Each row below holds a small network's activations on one input, seen along a few directions.
In each table, some parts of the input vary, and every possible input appears once, in random order.
A made-up example of a description, with smaller parts first: one of 2 separate values, together with either a single point or one of 9 places along a line or (one of 4 places along a line, together with one of 5 places around a ring).
Shared parts are said once, and a part with two or three values counts as separate values.

Other details of the inputs vary at random and push rows far along two fixed directions, the same in every table; ignore that.

Table:
row 1: [ -8 -35  41 -10  10   1 -12   1  -2  10  20]
row 2: [  4 -26 -10 -16  -6 -37   0   5  19  11  -1]
row 3: [ 15 -21 -17 -11 -10 -77  -3   9  47  18   3]
row 4: [ 14 -22   3 -11 -11 -51  -1   9  30  17  12]
row 5: [  8  32  -8  23 -13  28  27   4  -2 -19   6]
row 6: [-20 -30  47   6  17  38 -19 -12 -34   9  26]
row 7: [ 10 -17   4  -5  -5 -78  21   4  54  12  11]
row 8: [  2  27 -32  11 -14  30  13   1  -8  -7  -8]
row 9: [ -2 -12  33  -2   3  -7 -23  -9  -8   8  -2]
row 10: [  5  17 -11  -1 -11   1   3  -6   2  -7 -25]
row 11: [ 10  24 -41  13 -18  -1  24   5   5 -14 -11]
row 12: [ 27 -11  -4  -5   9 -63  -9  -4   8  13  -3]
row 13: [-28 -24  11 -12  22  -2  -5  -7  -1  -3  -1]
row 14: [ 25  44   1  17   4  23  23   2  -8 -15  -9]
row 15: [  2  34  20  19  21  62 -14   2 -48 -12  -8]
row 16: [-10 -13  14   0   7 -31 -10   7  15  11   8]
row 17: [-28 -32  47   6  21  47 -41  -9 -51  14  25]
row 18: [ -6 -27  -1 -21   2  -9   6 -10   1   6   6]
row 19: [ 22  23   3   3 -19 -21  22  -6  28  -6 -10]
row 20: [-12 -14   2  -4   9 -33 -19   6  12  10   4]
row 21: [ 11 -23  -9 -15  -9 -52 -11   8  26  16   8]
row 22: [  7  35 -27   4 -18  30   2  11  -5  -4  -3]
row 23: [-15 -35   6  -5  13  -4  -1 -16 -16  -5   9]
row 24: [ 24  34 -29   0   4  -2  31  -7   2 -18 -22]
row 25: [-41 -39  38  -5  31  49 -42  -1 -40   5   1]
row 26: [-13 -33   6 -11  10   1  -3 -19 -12   5  11]
row 27: [ 10  34  -6   7 -18  35  25   8   3  -8   5]
row 28: [  9  37 -15   8 -19  31  11  12  -2  -3   1]
row 29: [ -6 -23  19  10   4  -8 -14  -2 -16   6  18]
row 30: [-20 -30  11 -14  17   4  -6  -6   2   0  -1]
row 31: [ -7 -22   6   0   3  -5 -25  -6 -16  15  16]
row 32: [ 4 19 -6  8 -8  7  3 15 16 -1 -2]
row 33: [ 17  37 -22  10   5  20  12   2 -17 -14 -25]
row 34: [ 10 -24 -13   0  -8 -60  -6  -1  14  10  13]
row 35: [  8  44 -15   8 -14  23  -5   0  -3 -12 -22]
row 36: [-31 -38  29 -18  24  42 -22  -8 -31  -2   7]
row 37: [-13  34 -26   9  -1  25  10  13   3 -14 -19]
row 38: [ 11  32 -24  -5 -14   3  25 -12  16 -19 -28]
row 39: [  2  27 -29   1 -16  32  14   8  -6  -6 -11]
row 40: [ 4 17  3  7 -6 11 17 10 22 -6  1]
Each input here is: one of 5 places along a line, together with either one of 2 separate values or one of 6 places along a line.
Changing only the place on the line of 5 turns row 10 into row 35. The same change can be made to row 37. Which row results? -> row 20
Which other rows agree with row 16 in the place on the line of 5? List them by row number. -> row 4, row 9, row 15, row 17, row 28, row 29, row 32
Change only the choice among 2 separate values in row 19. List by row number the other rows that result. -> row 14
Start at row 20 and move only the place on the line of 6, one step at a time. The first step leads to row 3. Which rows follow, in order? -> row 21, row 22, row 31, row 34
Which other rows agree with row 18 in the place on the line of 5? List them by row number. -> row 13, row 23, row 24, row 26, row 30, row 36, row 38

Table:
row 41: [ -1   2   6   6   0  23 -22 -10 -35   3   0]
row 42: [ 15   7 -11  -1 -14 -55 -10   6  33  11 -13]
row 43: [-11  14  23   3   6  51 -18  18  -9  -1   0]
row 44: [ -6  34 -14  17 -20  55  21   2 -11 -14   6]
row 45: [  7 -20  19  -8  13 -40 -12 -20   0   4 -13]
row 46: [-13   2  26   4   7  65 -22  12 -33   3  10]
row 47: [ 38  13 -32  -1 -23 -69  21 -10  32   3 -14]
row 48: [ 38  -4 -22   0  -8 -87  29  -3  39   7   5]
row 49: [ 13  44 -24  21 -10  15  11  20   2  -8   2]
row 50: [-10 -63  26 -12  -6 -67 -10  -4  27  28  31]
row 51: [-46 -31   9   0  32  61 -23  -3 -56  -1 -17]
row 52: [-27 -59  11 -44  20 -41 -23 -12  -6  18   2]
row 53: [ -6 -61  38 -19  10 -70   5 -21  27  15  12]
row 54: [-17 -75  55  -7  35 -27 -43 -13 -39  28  38]
row 55: [ 24   3 -25  -2 -29 -60  44  -6  50  -1   3]
row 56: [ 17  82 -42  27 -18  24  25  30  24 -22 -16]
row 57: [  2   7  11   3   0  50  -4   4 -28   1  10]
row 58: [-30 -22  44   5  21  53 -58  -7 -60   9   6]
row 59: [ 16  47 -13  15   7  11  27   2   3 -22 -17]
row 60: [ 31  74 -32   8 -17  33  48  11  23 -28 -29]
row 61: [ -1  13 -12   5 -24 -26  18  13  48   1   4]
row 62: [-14 -33 -24 -14   1  -5  -6  -1   3 -17  -5]
row 63: [-21  33 -46  -4   4  63  10  -3  -3 -16 -12]
row 64: [ -3  -8  29  -3  14  44  -9  -5 -30  -2   5]
What do these inputs look like to the network? -> either one of 4 separate values or (one of 4 places along a line, together with one of 5 places along a line)
Change only the place on the line of 5 in row 44. List by row number the other rows that result. -> row 50, row 53, row 55, row 61

Table:
row 65: [-28  -8  31  11  22  55 -41   0 -48   0  11]
row 66: [-22 -51  16 -14   9  -9 -28  -6 -23  11   8]
row 67: [-11 -34  34   6  17 -11 -21 -15 -27  11  13]
row 68: [ -1 -34  36   1  19  -8 -18 -11 -29  14  13]
row 69: [ -1  52 -14  22 -30  70  25  19   4 -15  13]
row 70: [  0  20   1   9  -1   1  -1  -3   4 -10  -7]
row 71: [ -1  30 -44  12 -11  32  21   7   4 -19 -14]
row 72: [ -3  10  12   4 -19  18  15  11  23   0  15]
row 73: [  7 -36  35  -7  20  -5 -22  -7 -27  11  17]
row 74: [ 32 -23 -39 -24 -27 -97  20 -13  48  22   0]
row 75: [ -8 -33  13 -25   5 -14 -17 -20  -4  14  -3]
row 76: [ -9  43   9  22   5  65   2  -4 -31 -21 -17]
row 77: [ 20  47 -11  13  -8  20  25   3   1 -14 -19]
row 78: [-27 -47  14 -14  28  -4 -10  -7 -17   8  18]
row 79: [ -3  32 -35   6  -8  33  21   6  12 -22 -23]
row 80: [-16 -29  35  -4  19  -7 -33  -4 -11  11   7]
row 81: [ 15   7 -38 -13 -26 -48  23   5  39  -3 -19]
row 82: [ 48  -9 -12 -16 -13 -94  26   0  52  11  -2]
row 83: [ 3 20 -1  1  1  7 -6 18  8  5 -7]
row 84: [-29 -43  22 -19  31  -3  -9  -8  -9   4   8]
row 85: [ 28  21 -34   2 -19 -49  15  22  39  12   0]
row 86: [  6  65 -30  27 -14  46  14   7 -10 -26 -11]
What do these inputs look like to the network? -> one of 2 separate values, together with either a single point or one of 4 places along a line or one of 6 places along a line
Changing only the choice among 2 separate values turns row 82 into row 73. The same change can be made to row 75. Which row results? -> row 74
Start at row 82 and move only the place on the line of 6, one step at a time. The first step leads to row 77. Which rows follow, in order? -> row 76, row 70, row 80, row 83

Table:
row 87: [  5  19 -22  20 -15 -16  19  15  25  -8   3]
row 88: [  0  19 -33  12 -18 -14  18   7  21  -2   9]
row 89: [-16 -33   4 -11  18 -21 -11 -22 -15   2  -1]
row 90: [-11 -24  26   4  23 -19 -11  11   3  10  22]
row 91: [ -9 -27  38 -16  17 -10  -2  -3  12   8   9]
row 92: [ 12   6 -29 -14 -24   0  29   4  27   0  -4]
row 93: [ 35  27 -18   8  -9 -22  26 -10  -2  -7 -11]
row 94: [ 17   9 -46  -7  -6 -12  24  -1   6  -9 -14]
row 95: [  7  30  18  12  -3  48 -23   0 -36   1  -6]
row 96: [-18 -46  22 -20   1 -23  -7 -18  11  15  13]
row 97: [-19  46  17  13  19  91 -26  16 -37 -14 -18]
row 98: [  9  11 -39   4 -18  -9  21  18  16   2  11]
row 99: [ -5 -34   4 -21   3 -13 -31   3  -8  17   4]
row 100: [-16 -35  32 -11   2 -11  -5  -8   8   3   5]
row 101: [  3  21  15  27   1  51  -7   4 -34  -5  18]
row 102: [-15 -25  10 -12   3 -18 -34  -7  -4  15   1]
row 103: [ 11  26 -22   7 -19 -17   1  11  25  -4 -21]
row 104: [ 10 -28  39 -10  -3 -11  -5 -15  -5  11  17]
row 105: [-10  21  10   7  31  46  -1  -1 -28 -18 -15]
row 106: [ 10  19 -28   8  -3 -20  23  -3  13 -18 -22]
What do these inputs look like to the network? -> one of 4 separate values, together with either a single point or one of 4 places along a line
Change only the choice among 4 separate values in row 95. List by row number the other rows that result. -> row 93, row 101, row 104
Change only the choice among 4 separate values in row 99. List by row number the other rows that result. -> row 92, row 94, row 98
